These are the activations of a small neural network, seen along a few directions. Each row is one input.
Each table varies a few parts of the input and shows all the possible inputs, shuffled.
A made-up example of a description, with smaller parts first: values(3) and (point or ring(11) or (line(4) and ring(8))).
Shared parts are said once, and a part with two or three values counts as separate values.
In the rows, 128 means zero.

Table:
row 1: [123 180 117 108  51 122  82 115 113 120  92]
row 2: [107  88 133  84 143 123 165  93 122 132 132]
row 3: [105 171  66 162 130  98 127 183 120 150 137]
row 4: [158 165 185 153 155 146 155  94 150 109 163]
row 5: [141 144 159 128 151 151 146 132 144 125 141]
row 6: [ 92  80 142 105 149 148 120 145 125 129 131]
row 7: [125 183  60 137 130  77 165 129 108 157 140]
row 8: [103  86 133  87 144 131 148 107 126 139 137]
row 9: [157  54 114 110 100  63 131  93 105 118 126]
row 10: [121 114 129 113 155 136 166 113 134 155 101]
row 11: [111 103 124 135 161 171 123 155 139 144 103]
row 12: [ 97  75 130 112 148 169 111 149 123 127 135]
row 13: [131 140 164 138 156 157 132 153 145 114 134]
row 14: [134 135 150 145 158 176 117 156 151 113 143]
row 15: [141  43 122 135 100  87  86 150 111 115 125]
row 16: [122 179  61 143 127  87 156 145 107 162 141]
row 17: [148 151 180 180 163 184 110 136 161  97 164]
row 18: [123 116 126 108 157 126 176  98 137 150 100]
row 19: [154  47 120 124  94  86 105 129 103 125 127]
row 20: [114 169 106 126  48 143  60 140 127 107  91]
row 21: [154 161 187 160 158 156 133 110 160 112 167]
row 22: [108 108 138 129 159 152 139 151 134 145  95]
row 23: [161 168 182 146 158 135 166  79 150 103 164]
row 24: [109 165  53 171 128 119 120 188 120 147 141]
row 25: [104  83 139  97 141 147 140 126 119 139 133]
row 26: [144 147 155 120 152 139 161 115 142 124 140]
row 27: [153  50 112 114  99  70 113 109 110 125 132]
row 28: [125 182 110  98  58 108  87  94 114 122  96]
row 29: [144 157 194 171 161 165 124 132 155  98 156]
row 30: [118 176  64 153 124  98 145 163 110 161 140]
row 31: [146 150 152 114 154 128 172 100 143 118 140]
row 32: [119 111 132 120 154 148 152 131 135 156 102]
row 33: [128 186 108  92  63  99  97  79 112 117  96]
row 34: [151  37 112 143  96 113  83 155 100 111 125]
row 35: [109 175 119 118  53 122  67 135 126 110  88]
Question: What is each input in this table made of?
Answer: line(5) and (values(3) or line(4))
Question: Changing only the line(5) part turns row 26 into row 5. The same change can be made to row 8. Which row results?
Answer: row 25
Question: List by row number the other rows that have the line(5) part in common with row 35.
Answer: row 3, row 6, row 13, row 15, row 22, row 29
Question: Start at row 23 and move only the line(4) part, one step at a time. The first step leads to row 31. Which rows follow, in order?
Answer: row 18, row 2

Table:
row 36: [107 172  31 132  67  74  96 169  92 156  93]
row 37: [110  43  47 104  74  69  99 160  79 148  98]
row 38: [136 107 107 105  72  92  96 101 109 118 114]
row 39: [144  74 194 118 156 165 131 113 144 111 129]
row 40: [114 108 113 117 149 122 149 129 126 145 120]
row 41: [116  66 124 105 150 117 151 134 119 144 120]
row 42: [141 114 182 130 153 173 127 107 149 108 141]
row 43: [128  74 157  99 114 128 115 113 124 114 111]
row 44: [108 156 109 129 141 125 149 134 125 145 135]
row 45: [128 189 138 152 181 163 168 142 155 140 144]
row 46: [112 189 103 132 142 126 150 142 133 145 126]
row 47: [132 155 103 117  65  92  98 108 110 122 117]
row 48: [137  66 116  93  73  87  99 106 103 117 113]
row 49: [150 116 220 149 193 190 145 107 166  95 167]
row 50: [149 166 216 161 184 189 152 114 169 100 158]
row 51: [123 100  73 113 108  81 133 121 103 148 123]
row 52: [134 158 181 167 219 179 185 134 167 128 180]
row 53: [151  76 231 137 196 184 145 112 159  95 167]
row 54: [138  67 198 143 230 173 180 133 158 127 177]
row 55: [136 189 174 170 219 183 185 139 174 124 183]
row 56: [137 109 186 156 227 178 180 128 166 126 177]
row 57: [122  53  81  96  37  79  62 139  86 119  90]
row 58: [121 151  70 126 102  79 138 130 104 154 113]
row 59: [111  89  39 117  73  72  99 156  86 153  86]
row 60: [136 187  99 121  65  93  98 114 117 123 107]
row 61: [119 148  71 122  29  82  62 143  94 129  81]
row 62: [123 163 143 123 105 134 115 115 132 118 114]
row 63: [118 176  64 123  28  87  55 146  99 125  97]
row 64: [131  65 161 125 190 154 166 134 141 142 138]
row 65: [125  57  83 101 110  76 135 126  97 147 122]
row 66: [123 191 135 125 105 140 110 118 137 113 129]
row 67: [149 194 207 163 184 195 149 117 174  93 172]
row 68: [121  96  72 108  36  84  58 133  92 121  91]
row 69: [127 115 147 111 113 133 113 108 131 115 111]
row 70: [120 180  63 127 102  84 132 134 109 149 129]
row 71: [142 194 172 145 145 175 132 120 158 111 134]
row 72: [140 163 179 142 145 171 133 115 151 113 132]
row 73: [130 108 150 137 188 159 165 129 148 141 138]
row 74: [103 139  35 129  66  73  96 162  85 155 102]
row 75: [127 158 145 149 181 160 169 136 148 143 140]
Question: Changing only one part turns row 69 into row 40. The same change can be made to row 39. Which row results?
Answer: row 64
Question: What is each input in this table made of?
Answer: values(2) and line(4) and line(5)
Question: Start at row 55 and move only the line(5) part, one step at a time. The first step leads to row 45. Which rows follow, in order?
Answer: row 46, row 70, row 36
Question: Which other rows does row 37 become when the values(2) part takes its other values? List them by row number.
Answer: row 57
Question: Which other rows does row 65 become when the values(2) part takes its other values? List them by row number.
Answer: row 48
